These are the activations of a small neural network, seen along a few directions. Each row is one input.
In each table, some parts of the input vary, and every possible input appears once, in random order.
Descriptions start from the smaller parts, as in this example, which fits no table here: one of 6 places along a line, together with either a single point or one of 9 places along a line or (one of 3 separate values, together with one of 5 places around a ring).
Shared parts are said once, and a part with two or three values counts as separate values.
In the rows, zero is written as 128.

Other details of the inputs vary at random and push rows far along two fixed directions, the same in every table; ignore that.

A family of inputs:
row 1: [106 154  73 144 122 151 162 186 192 138 126 144 152 159 180 112 127]
row 2: [178  88 193 121 137  90  55  74  73  85 115  95 100  88  67 153 157]
row 3: [171  48 217  93 159 155 147  59 129 145 113 157 125 113  99 159 178]
row 4: [135 144 105 125  97 102  96  87  86  92 155  58 111 100  80 126 109]
row 5: [102 198  67 130  65 114 153 127 128 132 198  98 121 128 140  79  63]
row 6: [157 111 133 101 107  66  44  62  48  80 157  45  87  80  33 141 121]
row 7: [123 133 103  89 123 144 243 138 179 155 147 150 152 163 181 112  85]
row 8: [135 129 132  84 127 168 210 122 184 170 131 142 131 168 145 123 111]
row 9: [103 128 118 140 158 142 154 171 153 162  98 168 145 139 148 145 134]
row 10: [125 121 163 140 141 141 126 142 130 136 104 163 137 140 158 127 144]
row 11: [114 137 110 119 127 116 141 164 158 152 119 138 129 132 140 138 115]
row 12: [ 94 174  89 136 106 157 173 174 180 148 132 156 148 159 189 103 109]
row 13: [114 131 150 149 147 156 144 153 141 149 101 182 150 143 163 120 140]
row 14: [137 106 127 124 143 143 108 151 147 115 105 141 126 131 133 148 159]
row 15: [111 135 100 130 141 142 149 179 157 148 113 161 140 145 165 126 136]
row 16: [159  79 218 144 161 148  83 110 107 107 101 161 116 123 134 143 175]
row 17: [120 165  68 128  87  89 124 125 122 119 170  77 126 123 110 103  92]
row 18: [137 116 158 142 131 166 120 138 151 116 119 162 126 141 161 126 149]
row 19: [134 104 139 151 156 129 108 129 121 120 104 141 137 127 121 133 155]
row 20: [100 169  55 123 101  98 122 111  82 124 173  72 123 107  81 108  82]
row 21: [106 167  62 115  93  89 115 103 100 117 173  47 109 108  80 136  81]
row 22: [ 90 197  46 139  86 107 156 119  99 136 176  79 135 113 108  91  65]
row 23: [136 109 136 145 145 122 109 136 127 120 111 131 133 133 135 135 152]
row 24: [132 112 175 154 150 164 122 133 126 129 113 177 135 134 148 122 150]
row 25: [144 115 177 127 132 126 109 132 132 125 109 155 128 131 140 132 147]
row 26: [143  76 185 130 178 124  96 135 123 132  76 152 120 122 122 175 172]
row 27: [150 109 159 134 136 106  89  95  82 104 118 103 114 103  96 141 144]
Description of these inputs: either one of 3 separate values or (one of 4 places along a line, together with one of 6 places along a line).
Start at row 19 and move only the place on the line of 4, one step at a time. The first step leads to row 23. Which rows follow, in order? -> row 17, row 1
List by row number the other inputs of the same sort as row 7. -> row 3, row 8

A family of inputs:
row 28: [128 122 134 120 134 139 149 125 137 141 126 140 132 132 132 130 129]
row 29: [143 100 150 138 150 121  83 122 108 106 105 123 121 117 106 148 159]
row 30: [127 134 124 121 117 120 132 102 110 127 148 106 123 120 109 122 113]
row 31: [156  90 174 124 145 133  99 114 125 111 109 138 119 124 120 145 161]
row 32: [123 133 119 127 128 141 151 152 159 141 121 147 137 141 154 126 129]
row 33: [145  88 174 126 163 150 132 136 148 137  90 168 133 137 142 151 166]
row 34: [132 115 148 142 145 128 109 139 123 123 108 147 131 125 135 135 147]
row 35: [107 154  85 134 118 116 139 151 133 136 138 120 135 129 135 119 107]
row 36: [117 138 123 145 132 135 134 155 138 136 119 154 139 135 154 121 130]
row 37: [107 157 105 142 117 134 136 159 144 140 131 143 135 137 154 115 117]
row 38: [120 150 109 130 105 100  94 107  90 112 153  85 113 109  94 122 107]
row 39: [148 100 152 119 140 128 109 120 130 115 115 129 120 126 119 144 150]
row 40: [146  97 171 124 152 139 121 122 130 124 104 147 125 131 130 145 152]
row 41: [107 180  64 120  77 109 145 113 116 125 186  76 123 124 116  95  73]
row 42: [125 157  98 111  86  83 106  58  60 102 188  38 103  98  62 113  76]
row 43: [113 160  88 124 100 120 148 127 130 132 157 105 129 129 129 110  96]
row 44: [129 122 126 140 135 122 101 129 115 114 120 119 126 121 117 134 140]
row 45: [147 102 158 121 142 126 116 117 124 120 113 132 124 125 119 141 146]
row 46: [124 122 125 122 138 141 156 143 153 147 118 147 136 139 143 133 132]
row 47: [122 134 120 135 129 124 115 145 131 129 120 131 127 127 130 133 131]
row 48: [144 103 166 146 148 130  82 117 103 105 107 134 122 117 114 139 160]
row 49: [142 109 153 124 139 131 125 124 131 126 115 139 128 130 130 134 142]
row 50: [132 139 114 112 101  89 104  60  67 107 173  53 106  97  62 123  96]
row 51: [144 113 153 125 128 121 105 102 109 112 129 116 118 117 109 134 137]
row 52: [139 115 157 125 134 130 121 108 115 121 125 129 123 126 122 132 133]
row 53: [122 130 124 140 134 125 123 147 130 130 118 140 134 128 138 128 132]
row 54: [109 148  96 122 126 145 180 166 172 155 125 151 144 152 168 121 113]
row 55: [139 124 142 119 116 106 103  69  77 109 155  83 110 104  78 127 115]
row 56: [140 111 157 127 140 139 131 131 137 129 112 151 131 134 140 131 144]
row 57: [109 170  82 127  91 129 155 132 138 133 166 111 132 135 142  98  91]
row 58: [146  92 179 139 161 137  90 143 132 121  84 162 125 127 133 153 173]
row 59: [115 134 122 126 134 159 177 156 167 159 120 171 147 149 167 120 127]
row 60: [117 152 107 130 107 132 148 133 137 135 147 127 133 134 142 109 108]
row 61: [146  88 174 139 164 129  95 140 126 119  86 158 128 124 131 152 171]
row 62: [134 113 145 123 143 139 139 136 143 134 111 145 130 138 141 138 138]
row 63: [134 116 134 123 136 134 134 139 146 132 115 141 130 133 137 137 140]
row 64: [148 113 140 116 121 108  95  91  99 102 141  91 110 111  91 135 131]
row 65: [100 159  89 151 123 149 154 178 162 145 124 156 148 149 173 109 121]
row 66: [160  86 190 118 146 123  92  72  85 107 121 116 111 106  83 147 153]
row 67: [ 97 178  60 140  96 114 135 136 118 128 163  92 132 126 124 103  89]
row 68: [142 109 144 119 138 124 124 122 129 125 116 129 125 127 121 139 140]
row 69: [106 173  82 127  93 123 164 130 132 140 166 111 134 135 139  96  84]
row 70: [102 158  86 137 123 137 153 182 167 152 122 149 141 146 164 121 117]
row 71: [119 130 114 118 135 145 169 147 159 153 122 150 139 141 147 130 125]
row 72: [109 142 103 122 130 153 185 161 172 162 125 161 147 149 165 120 119]
The inputs of row 49 and row 56 match in every part but one. If row 28 is changed in the same way as row 49 into row 56, which row does it become? -> row 59
What do these inputs look like to the network? -> one of 5 places along a line, together with either one of 3 separate values or one of 6 places along a line
Which other rows does row 61 become when the choice among 3 separate values takes its other values? List them by row number. -> row 44, row 47
Which other rows does row 39 become when the place on the line of 6 takes its other values? List them by row number. -> row 46, row 54, row 63, row 68, row 71
Which other rows agree with row 57 in the place on the line of 5? List them by row number. -> row 36, row 37, row 48, row 52, row 55, row 60, row 66, row 69

A family of inputs:
row 73: [ 93 154 107 161 134 164 172 171 155 159 124 180 156 145 186 103 123]
row 74: [152 117 136 117 113 108  98 126 131 103 138 112 114 127 123 131 132]
row 75: [149  86 212 140 172 144 125 172 157 145  61 215 142 145 182 156 177]
row 76: [ 81 180  48 130 120 134 189 182 162 163 134 136 151 151 160 111  86]
row 77: [138  94 147 127 161 129 108 136 136 122  91 132 124 121 119 155 159]
row 78: [136 120 140  77 119 164 231  94 171 170 153 146 140 155 145 123 102]
row 79: [146 132 136 117 101  84  84  94  94 101 152  86 105 102  83 127 115]
row 80: [149  97 172 132 136 128  60  72  76  89 130 100 107  96  75 135 157]
row 81: [131 107 142 126 148  96  88  93  72 117 120  94 113  99  75 155 136]
row 82: [148  81 207 159 180 178 107 145 137 129  68 200 139 144 160 149 194]
row 83: [102 195  37 133  60 105 127  90  96 100 208  34 118 122  98  85  66]
row 84: [ 88 193  70 128  94 129 186 188 176 166 147 155 143 150 182  91  78]
row 85: [150 109 110 117 124 100  89  99 100  99 138  74 111 107  76 143 140]
What do these inputs look like to the network? -> either a single point or (one of 3 separate values, together with one of 4 places along a line)
